data =
  0.0    8.9   -8.1  -17.0   -9.9   -1.9   37.4  -44.2
 16.7   -0.7  -29.0   14.9  -20.8  -10.2   21.5    8.5
  6.6   -3.0   33.2   -6.8   19.4   -5.5  -29.6   10.2
-19.1   16.4   40.7  -22.9   -5.0   22.4   -3.5   39.4
-16.1    7.4   24.3  -38.0   -3.9  -16.7   12.6  -48.2
 26.9  -17.3   -6.4    5.4   -0.2   20.4   12.3   -6.5
 32.0  -38.4  -19.4   20.4   11.9  -21.1  -35.4   -5.6
  6.1   -9.6  -37.1   34.2  -23.5   21.7   13.8   48.9
  1.2    0.1   22.4  -14.8    7.0  -29.1  -30.7   41.6
 -5.3   26.6   15.7  -21.1  -22.2  -17.0   -8.8   21.2
Indices start at 1.
row 1 col 1	0.0
row 9 col 4	-14.8
row 3 col 3	33.2
row 3 col 4	-6.8
row 9 col 8	41.6
row 9 col 2	0.1
row 6 col 4	5.4
row 5 col 8	-48.2
row 9 col 3	22.4
row 9 col 6	-29.1
row 8 col 5	-23.5
row 10 col 2	26.6
row 6 col 3	-6.4
row 5 col 6	-16.7
row 1 col 2	8.9
row 8 col 7	13.8
row 6 col 6	20.4
row 2 col 1	16.7
row 6 col 1	26.9
row 4 col 8	39.4
row 10 col 8	21.2
row 3 col 6	-5.5
row 7 col 6	-21.1
row 5 col 5	-3.9
row 2 col 3	-29.0
row 6 col 7	12.3
row 2 col 6	-10.2
row 4 col 4	-22.9
row 1 col 7	37.4
row 4 col 6	22.4

M =
[[  2.6  -4.9   1.5  -2.1  -1.5   0.3   7.1  -4.7  -6.0 -10.8 -13.7   3.7
    7.5   3.9]
 [ 16.5  -7.5  -2.1   6.2   0.5 -26.0  29.2 -10.7  -3.1 -33.0  -8.9  -4.6
   49.7  17.0]
 [  2.7  -8.5  -2.2  -5.3  -0.7 -10.6  15.9  -5.0 -12.8 -12.8  -9.4   3.8
   11.2   8.9]
 [ 20.3 -17.9 -15.5 -15.9  -0.5 -33.3  31.8  -6.4 -14.2 -13.2  -8.4  -9.6
   24.6  21.9]
 [  2.2   1.6  -1.6   3.6  -1.7   6.0  -4.1  -4.7  -1.4  -5.8 -14.2   5.4
    2.3  -1.5]
 [ 17.6 -10.4  -7.9  -2.4   0.5 -26.8  29.0 -11.3  -8.9 -26.9  -3.6  -0.9
   39.8  16.8]
 [  2.2   0.9   2.9   4.9   1.8  11.0  -5.8  -3.2   1.4  -4.5 -20.0   5.5
    3.7  -8.2]
 [ 16.5 -13.9  -9.5  -4.5   0.3 -25.4  28.0  -9.7 -12.2 -23.7  -3.7  -0.2
   33.0  15.8]]
Rows and columns are counted from 1.
row 1 col 1	2.6
row 3 col 13	11.2
row 3 col 9	-12.8
row 5 col 11	-14.2
row 7 col 4	4.9
row 7 col 10	-4.5
row 8 col 1	16.5
row 1 col 6	0.3
row 2 col 9	-3.1
row 4 col 6	-33.3
row 5 col 8	-4.7
row 7 col 1	2.2
row 3 col 1	2.7
row 6 col 13	39.8
row 8 col 13	33.0
row 5 col 9	-1.4
row 8 col 10	-23.7
row 7 col 2	0.9
row 5 col 10	-5.8
row 6 col 4	-2.4
row 3 col 3	-2.2
row 2 col 5	0.5
row 2 col 14	17.0
row 2 col 13	49.7
row 8 col 3	-9.5
row 7 col 8	-3.2
row 6 col 8	-11.3
row 1 col 7	7.1
row 1 col 14	3.9
row 5 col 1	2.2
row 4 col 13	24.6
row 2 col 3	-2.1
row 4 col 2	-17.9
row 2 col 6	-26.0
row 6 col 11	-3.6

arr = ((-0.129, -0.041, 0.140, -0.207, -0.181, -0.145, 0.157, 0.150), (0.058, 0.229, -0.141, 0.260, 0.063, 0.039, -0.101, -0.123), (-0.129, 0.252, -0.081, 0.249, -0.255, -0.119, -0.275, -0.029), (0.135, -0.094, -0.091, 0.156, 0.043, 0.143, 0.056, 0.125), (-0.005, 0.168, -0.238, 0.042, -0.033, 0.171, -0.182, -0.265), (0.242, -0.123, -0.235, -0.127, 0.243, 0.187, 0.112, -0.247), (0.027, -0.032, 0.165, -0.109, 0.160, -0.064, 0.202, 0.219), (-0.006, -0.108, 0.208, -0.224, -0.050, 0.114, -0.161, 0.111))
Indices start at 1.
(1, 1)	-0.129
(3, 3)	-0.081
(2, 2)	0.229
(7, 6)	-0.064
(1, 3)	0.140
(7, 3)	0.165
(2, 5)	0.063
(2, 1)	0.058
(2, 7)	-0.101
(8, 5)	-0.050
(2, 8)	-0.123
(6, 3)	-0.235
(3, 1)	-0.129
(8, 8)	0.111
(7, 4)	-0.109
(2, 3)	-0.141
(3, 7)	-0.275
(8, 1)	-0.006
(5, 5)	-0.033
(1, 6)	-0.145
(5, 8)	-0.265
(3, 2)	0.252
(8, 6)	0.114
(1, 4)	-0.207
(7, 1)	0.027
(6, 2)	-0.123
(3, 4)	0.249
(5, 6)	0.171

grid =
[[357 746 766 524 761 589 695 431 764 300 637 129]
 [742 701 504 442 573 468 418 620 599 923 726 433]
 [451 735 395 444 561 774 767 471 898 679 503 763]
 [336 679 540 498 615 504 479 742 476 592 455 532]
 [620 672 526 440 344 665 690 653 593 659 571 578]
 [457 659 456 662 795 625 909 459 841 385 690 589]
 [579 676 516 560 512 419 601 610 528 747 553 780]
 [656 622 500 426 523 507 549 507 517 622 637 570]
 [469 291 490 617 762 719 608 802 589 300 699 342]]
Indices start at 1.
row 1 col 1: 357
row 4 col 9: 476
row 3 col 5: 561
row 5 col 2: 672
row 1 col 5: 761
row 6 col 2: 659
row 3 col 4: 444
row 8 col 11: 637
row 7 col 6: 419
row 4 col 12: 532
row 6 col 10: 385
row 6 col 7: 909
row 3 col 6: 774
row 6 col 5: 795
row 6 col 9: 841
row 4 col 6: 504
row 3 col 3: 395
row 5 col 4: 440
row 8 col 12: 570
row 4 col 5: 615
row 5 col 12: 578
row 8 col 3: 500
row 1 col 2: 746
row 1 col 9: 764
row 7 col 10: 747
row 1 col 12: 129
row 7 col 8: 610
row 4 col 8: 742
row 6 col 6: 625
row 2 col 7: 418
row 4 col 11: 455
row 9 col 4: 617
row 3 col 1: 451
row 9 col 12: 342
row 2 col 10: 923
row 8 col 10: 622
row 8 col 2: 622

W =
[[ 38.6  24.4  12.3 -32.0 -32.4  -7.4  53.4  21.5]
 [-17.9  26.9 -24.7  29.9  17.3  -9.6  29.6 -15.3]
 [-11.1   0.4 -28.1 -26.2 -47.2  16.8  17.3  51.5]
 [ 27.8   4.4  29.6  -6.5  -7.6 -14.4  49.4 -15.1]
 [ -8.4 -28.2  54.4 -32.6 -15.7 -29.1  24.2  19.0]
 [  1.3  15.8 -45.2  27.7  28.9  -3.9   3.9  12.9]
 [  5.2  44.3 -38.8  31.9  -6.6 -14.9 -22.2   1.5]
 [-11.7   7.4  48.0   4.2 -11.8 -17.9  18.8 -29.8]
 [  3.3 -11.2  40.9  10.5  27.7 -19.3  27.3 -25.9]
 [ 22.8   3.8  -4.2 -29.9 -32.6   4.4 -10.6  21.0]
 [ -3.8   2.4  48.4   4.2  40.2 -38.6  -4.6  -5.7]
 [ 37.1 -10.0   6.9 -26.9  24.2  19.2   4.5   0.3]
 [ -8.4  25.6  -2.7 -20.9 -30.3   8.4   3.8  44.3]
 [ 33.5  34.5 -33.7  16.7  21.3  -8.0 -20.1   5.7]]
Rows and columns are counted from 1.
row 1 col 1	38.6
row 3 col 4	-26.2
row 12 col 1	37.1
row 11 col 2	2.4
row 12 col 3	6.9
row 6 col 7	3.9
row 11 col 1	-3.8
row 13 col 8	44.3
row 1 col 6	-7.4
row 12 col 6	19.2
row 12 col 5	24.2
row 3 col 5	-47.2
row 8 col 2	7.4
row 13 col 1	-8.4
row 10 col 3	-4.2
row 8 col 6	-17.9
row 2 col 8	-15.3
row 7 col 1	5.2
row 14 col 5	21.3
row 6 col 5	28.9
row 2 col 5	17.3
row 3 col 7	17.3
row 9 col 2	-11.2
row 5 col 8	19.0
row 10 col 6	4.4
row 1 col 4	-32.0
row 11 col 5	40.2
row 3 col 8	51.5
row 1 col 8	21.5
row 12 col 2	-10.0
row 5 col 3	54.4
